A small network was shown many inputs. Here are its activations along a few directions, one row for each input.
Each table varies a few parts of the input and shows all the possible inputs, shuffled.
Descriptions start from the smaller parts, as in this example, which fits no table here: one of 3 separate values, together with either a single point or one of 11 places along a line or (one of 4 places along a line, together with one of 5 places around a ring).
Shared parts are said once, and a part with two or three values counts as separate values.
(in the rows, 128 means zero)

Other details of the inputs shift rows strongly along three fixed directions, in all tables alike. That doesn't count.

Rows:
r1: [ 91 102  80 137 115 162 109 188 147  87 102 145 148]
r2: [171 149 153 134  79 187 143 123 135  92 109 138 180]
r3: [105 126 113 131 135 115 116 142 142 141 136 129 101]
r4: [134 130 123 100 147  86 142 100 141 176 165 116  84]
r5: [119 108  98 120 175  80 136 102 129 189 142 123  86]
r6: [103 132 151  55  44 169 152 160 173  88 170 145 127]
r7: [ 99 113 105 149 112 149 102 160 134  95 100 137 137]
r8: [125 108 151 100 154  66 155 103 103 162 157  96  95]
r9: [123 131 138 141 129 132 129 105 127 141 131 136 110]
r10: [112 126 122 127  86 160 104 184 144  73 121 126 148]
r11: [143 117 107 147 133 136 127 106 124 141  99 130 142]
r12: [110 115 108 117  89 168 119 197 160  75 124 130 160]
r13: [133 145 143 148 137 131 116 121 118 125 125 134 134]
r14: [138 136 180  73  80 136 185  94 162 114 208 121 118]
r15: [105 129 134 128  85 164 110 188 142  67 125 129 146]
r16: [159 158 162 111 124 122 137 113 125 127 157 120 135]
r17: [176 166 163 133 103 169 133 139 124  90 122 136 184]
r18: [121 118 162  73 144  67 175 105 132 158 211  99  89]
r19: [ 82 116 129 106 105 122 133 151 158 115 170 130  91]
r20: [ 97 119  87 153 107 172  86 173 146  86  87 151 133]
r21: [ 94 108  64 136 163 115 103 161 149 146 125 135 114]
r22: [209 184 206 136 132 130 153  71  92 135 132 119 173]
r23: [177 144 175 142 164  97 152  54  71 168 107 120 123]
r24: [147 128 106 152 155 128 115 135 108 138  84 130 151]
r25: [ 83 110  62 160 142 138  89 150 155 150 108 146  92]
r26: [128 123 149 117 158  82 156  92 114 170 157 115  97]
r27: [153 158 171 117 117 132 137  96 123 121 153 130 124]
r28: [139 128 177  63  74 129 183 108 151 105 188 115 114]
r29: [114 115  97 123 151  85 125  99 140 191 131 112  66]
r30: [114 128 101 147 130 151  94 181 145 102 121 135 153]
r31: [178 170 164 136  99 179 127 119 129  91 123 142 177]
r32: [ 90  99  67 141 164 122 109 142 147 144 123 141 112]
r33: [ 92 104 100  88  99 117 137 156 174 124 159 120  96]
r34: [ 81 109  85 153 164 110  95 158 124 140 110 135 101]
r35: [143 158 196  83  76 135 166  88 150 114 200 119 104]
r36: [ 81  89  42 133 141 129  97 169 163 140 103 137 102]
r37: [177 145 180 149 157 105 157  41  74 173 108 117 124]
r38: [ 95 114  99  93  99 137 138 141 189 128 182 133  96]
r39: [212 177 184 157 145 134 134  87  68 135  83 120 180]
r40: [113 126 111 127 174  71 117 116 116 181 139 115  75]
r41: [188 173 183 134  84 186 143 129 127  78 125 139 201]
r42: [101 112 127 131 183  63 122 120 105 179 144 109  80]
r43: [163 150 153 132 105 173 140 144 124  83 123 142 187]
r44: [ 95  99 103 114 131 110 127 145 132 124 133 121 107]
r45: [122 126  79 185 199 117  85 135  70 179  32 152 152]
r46: [131 143 153  97  69 151 130 149 145  76 149 121 133]
r47: [192 174 221 110 120 131 164  99  67 134 117 124 185]
r48: [169 151 157 141  91 191 147 118 134  94 122 148 185]
r49: [161 148 165 104 100 124 140  94 122 122 142 117 120]
r50: [124 131 149 106 154  68 139 116 118 172 169 103  82]
r51: [ 97 118  93 155  96 177  95 161 154  93  94 149 130]
r52: [ 86  94  96 121 120 122 124 150 146 118 129 128 110]
r53: [162 154 147 189 122 202 117 112 107  89  81 160 197]
r54: [103 112  93 160 109 166  97 144 139 100  89 146 133]
r55: [209 174 201 128 131 132 166  74  96 134 137 122 178]
r56: [146 128 158 107  99 139 165  96 132 123 146 124 129]
r57: [181 146 164 194 179 120 108 100  42 137  54 122 180]
r58: [ 80 105 110  98 114 124 135 165 159 108 170 130 102]
r59: [ 94  97 109  90 107 117 139 131 154 122 156 122  89]
r60: [163 156 193  82  86 116 168  99 134 124 171 105 121]
r61: [127 132 135  96  62 160 136 159 169  78 148 126 145]
r62: [ 89  99  73 151 161 126 105 145 136 144 107 145 108]
r63: [154 132 120 137 120 136 125 103 129 141 108 124 138]
r64: [169 149 124 182 205  93 107  72  70 198  75 131 120]
r65: [133 127 136 105 127  85 140  76 129 173 152 106  74]
r66: [111 118  73 146 120 179  98 176 164  98 110 155 155]
r67: [108 125 102 160 122 168  97 156 136  97  99 155 138]
r68: [208 171 171 163 142 146 141  69  91 151 100 132 175]
r69: [144 136 118 197 151 171  95 147  85  95  43 151 189]
r70: [131 124 137  68 124  67 153 107 140 159 178  94  77]
r71: [ 79  83  66 143 141 122 110 135 144 145 107 133  96]
r72: [153 143 162 102 125 118 152 127 131 125 168 115 145]
r73: [127 128 151  72 134  66 160 119 144 164 204  96  80]
r74: [142 137 177 116 108 125 156 105 114 116 140 120 131]
r75: [ 70  83  60 139 146 119 109 167 151 136 108 132 107]
r76: [176 141 133 157 114 177 124 122 108  94  75 144 196]
r77: [113 113 109 116  79 169 128 169 161  76 127 137 158]
r78: [145 162 198  80  94 117 158 109 133 107 196 114 114]
r79: [ 71  97 120  96 109 113 134 170 154 108 165 115  92]
r80: [120 123  83 190 191 121  88 130  78 182  32 154 152]
r81: [161 141 162 102 113 111 144 121 120 125 145 104 141]
r82: [105 113 126 134 190  65 128 112 104 175 149 112  94]
r83: [168 137 125 180 215  73 108  97  60 200  66 108 133]
r84: [112 113  99 116  88 168 119 177 154  71 120 138 159]
r85: [ 85 114  97 125 123 122 103 166 142 113 122 127  99]
r86: [104 112 107 130 178  80 127  94 122 178 145 125  76]
r87: [104 135 130 139 103 167 103 186 145  72 135 139 154]
r88: [146 133 159 105 121 125 157 136 127 118 162 120 147]
r89: [111 111 117 126 168  66 118 103 100 168 125 108  81]
r90: [183 148 163 188 190 125 125 101  52 143  75 131 186]
r91: [125 118 140 117 149  95 156  79 125 175 159 121  88]
r92: [128 139 139  94  59 170 134 154 170  79 149 132 131]
r93: [119 114  77 191 190 130  98 135 108 147  75 147 155]
r94: [ 89 110  95 111 127 122 125 128 143 171 120 144  97]
r95: [107 128 115  98 103 128 131 124 176 137 179 126  89]
r96: [107 126 109 155 114 153  99 160 134 100  94 139 137]
r97: [158 132 102 158 152 131 107 115 109 144  75 132 150]
r98: [114 122  91 197 187 132  92 130 100 142  73 148 149]
r99: [107 104 105 114  87 166 122 191 156  70 129 130 160]
r100: [161 156 151 181 141 176 111 133  90  85  82 152 201]
r101: [ 94 110 115  91 123 114 143 147 160 120 182 122 106]
r102: [140 130 192  64  85 117 186 126 136 103 193 103 128]
r103: [ 81  95  58 146 153 126 107 167 155 142 117 142 114]
r104: [120 117 114 126 158  71 119 102 117 178 127 106  80]
r105: [110 106 107 127 163  76 116  95 113 171 123 115  72]
Each input here is: one of 5 places along a line, together with either a single point or (one of 2 separate values, together with one of 10 places around a ring).
Changing only the place on the line of 5 turns r25 into r40. The same change can be made to r48. Which row results?
Answer: r43
Changing only the place on the line of 5 turns r90 into r62. The same change can be made to r79. Which row results?
Answer: r23
Change only the choice among 2 separate values in r17. List by row number the other rows that result.
Answer: r70
Change only the place on the ring of 10 in r85. List by row number the other rows that result.
Answer: r1, r24, r39, r44, r46, r69, r70, r84, r89

Rows:
r106: [ 96 116  99 119 141 105  97 179 130 121 141 129 108]
r107: [172 170 211 126  45 212 144 127 126  43 114 140 196]
r108: [130 133 199  72 142  57 186 102 120 162 224  95  79]
r109: [166 133 105 197 186 161  97 140  66 136  18 156 210]
r110: [140 129 131 127 110 148 154  97 151 130 149 143 120]
r111: [124 145 149  94  91 132 132 114 147 129 160 121 102]
r112: [ 63 122 117  76  49 150 127 162 204  88 183 131  75]
r113: [163 146 129 169 161 149 109 112  89 144  66 145 179]
r114: [210 169 170 166  95 203 124  85  98  83  75 152 198]
r115: [150 117  74 150 185  78 120  73 133 207 118 106  84]
r116: [121 127 103 148 213  67 105 135  94 171 109 126 109]
r117: [ 47  67  33 124 163  87 106 116 178 180 142 127  17]
r118: [126 154 147 115  69 194 139 148 167  87 151 153 160]
r119: [116  95  72 138 187  55 118 134 119 203 104  92  90]
r120: [121 107 117 158 163 107 123 125  96 162  83 126 126]
r121: [144 139 139 129 137 105 123 100  98 157 110 117 119]
r122: [123 121  74 153 104 206 100 155 169  83  96 172 163]
r123: [ 75  92  55 112 143 117 128 121 177 172 161 138  68]
r124: [166 135 154 181 170 117 123  92  67 123  82 123 161]
r125: [170 147 169 118  88 167 137 138 112  58 130 132 193]
r126: [ 89 122  85 160 107 182 107 172 169 104 112 162 145]
r127: [156 129 160 104 178  72 157  78  94 165 154 106 121]
r128: [200 152 168 186 161 143 139  38  79 165  81 137 158]
r129: [207 164 193  98  74 161 167  70 125 106 153 135 150]
r130: [130 119  83 204 178 172  91 158  94 108  53 152 208]
r131: [105 119  96 167 165 111 101 106 125 173  95 133  90]
r132: [161 147 172 140 166  75 149  45  97 209 135 117  95]
r133: [ 92  92 101 156 156 111 113 144 127 128 120 127 120]
r134: [145 162 216  69 101  92 167 105 111 104 202  97 104]
r135: [ 69  96  34 160 136 150  83 147 160 127  86 148  88]
r136: [120 118  89 190 151 149  87 157  85 118  32 141 164]
r137: [ 87 116  64 148 119 174  83 176 171 120 106 162 138]
r138: [150 142 166 157 186  91 120 103  70 153 114 111 122]
r139: [123 129 132  97  71 172 142 182 151  61 126 143 168]
r140: [187 176 225 111 152 105 174  87  76 144 168 110 158]
r141: [121 130 109 135 128 129 110 191 143 104 140 107 142]
r142: [112 132 126 133 131 131  98 169 116 101 124 126 134]
r143: [113 123 127 131 127 125 139 125 134 146 134 134 122]
r144: [131 135 166  83 179  46 155 101 107 182 187 101  82]
r145: [ 93 103  71 161 121 168  78 193 133  68  83 145 159]
r146: [161 154 143 129 168  88 136  67 107 186 126 125 110]
r147: [193 167 164 142 168  87 130  50  80 194 112 121 124]
r148: [108 110 126 128 132 124 129 135 120 126 106 121 114]
r149: [131 128 121 113 117 119 121 129 129 137 126 130 122]
r150: [132 117  96 134 161  79 117 120 133 185 123  99  99]
r151: [ 81  91 105 115 133 103 138 150 152 126 170 123 106]
r152: [219 195 234 145  85 179 151  77  71  85  91 128 208]
r153: [154 155 191  42  41 119 184 111 192 118 236  91  94]
r154: [ 83  94 136  61 106  75 181 134 158 160 203 107  64]
r155: [169 129 107 194 165 142 101 146 100 110  69 119 194]
r156: [172 160 186  93 108 118 164  91 117 131 151 121 137]
r157: [ 88 132 152  53  13 203 160 190 207  43 201 142 145]
r158: [ 59  80  55 163 168 104  90 154 145 174  95 135  79]
r159: [ 66  91  61 112  70 183  94 235 174  60 105 149 145]
r160: [ 54  86  82 103 114 106 111 167 162 101 160 117  80]
r161: [104 115 112  57  91 111 161 109 191 136 204 127  61]
r162: [143 152 207 109  72 166 151 158 131  58 174 124 166]
r163: [126 119 138  89 137  84 155 117 132 125 174 115 108]
r164: [119 118 103 154 126 180 118 175 120 104  80 148 185]
r165: [103 113 131  78  76 134 138 161 146  98 152 119 114]
What is each input in this table made of?
Answer: one of 6 places along a line, together with either a single point or one of 9 places around a ring
Changing only the place on the line of 6 turns r135 into r136. The same change can be made to r161. Which row results?
Answer: r139
Changing only the place on the line of 6 turns r114 into r145. The same change can be made to r128. Which row results?
Answer: r133
List by row number the other rows that have the place on the line of 6 in common with r112.
Answer: r111, r118, r126, r131, r132, r137, r146, r147, r153
Change only the place on the line of 6 in r147. List by row number the other rows that result.
Answer: r106, r125, r129, r149, r159

Rows:
r166: [146 129 147 132  93 158 108 157 110  74  94 122 166]
r167: [165 135 173 143 163 114 143  96  76 131 112 124 170]
r168: [108 123 138  98 122  64 136 134 128 148 163  88  60]
r169: [ 80 132 122 110  66 170 113 163 202  79 171 147 113]
r170: [143 136 159  85  63 138 148  94 136 112 143 120 116]
r171: [140 123 139 116 165  80 169  59  95 194 131 127  82]
r172: [174 150 128 174 135 147  99 101 103 127  64 134 140]
r173: [129 131 175  94  61 166 151 160 125  69 131 122 169]
r174: [157 138 153 115 133 128 167  73 131 138 164 123 120]
r175: [126 136 147 110 109 123 151 103 156 138 191 129  98]
r176: [168 169 133 204 168 156  89  93  80 155  47 153 162]
r177: [126 142 164 120 170  64 130 103 112 167 164 103  94]
r178: [ 96  94  78 155 202 102 107 150 113 156 114 126 122]
r179: [123 111  28 153 165 135  97 158 172 167  93 146 146]
r180: [ 43  94  57 126 154 106  73 197 156 137 135 128  66]
r181: [129 122 125 122  92 184 137 125 151  84 130 155 157]
r182: [180 152 119 128 132 141 136 164 132 115 119 127 204]
r183: [ 89 110 113 130 146 103 121 159 145 127 163 126 114]
r184: [104 113  81 150 102 173 115 149 125 118  77 144 133]
r185: [133 120 181  93 119 107 168 121 111 125 153 115 127]
Changing only one part turns r167 into r181. The same change can be made to r166. Which row results?
Answer: r170
What is each input in this table made of?
Answer: one of 2 separate values, together with either a single point or one of 9 places around a ring
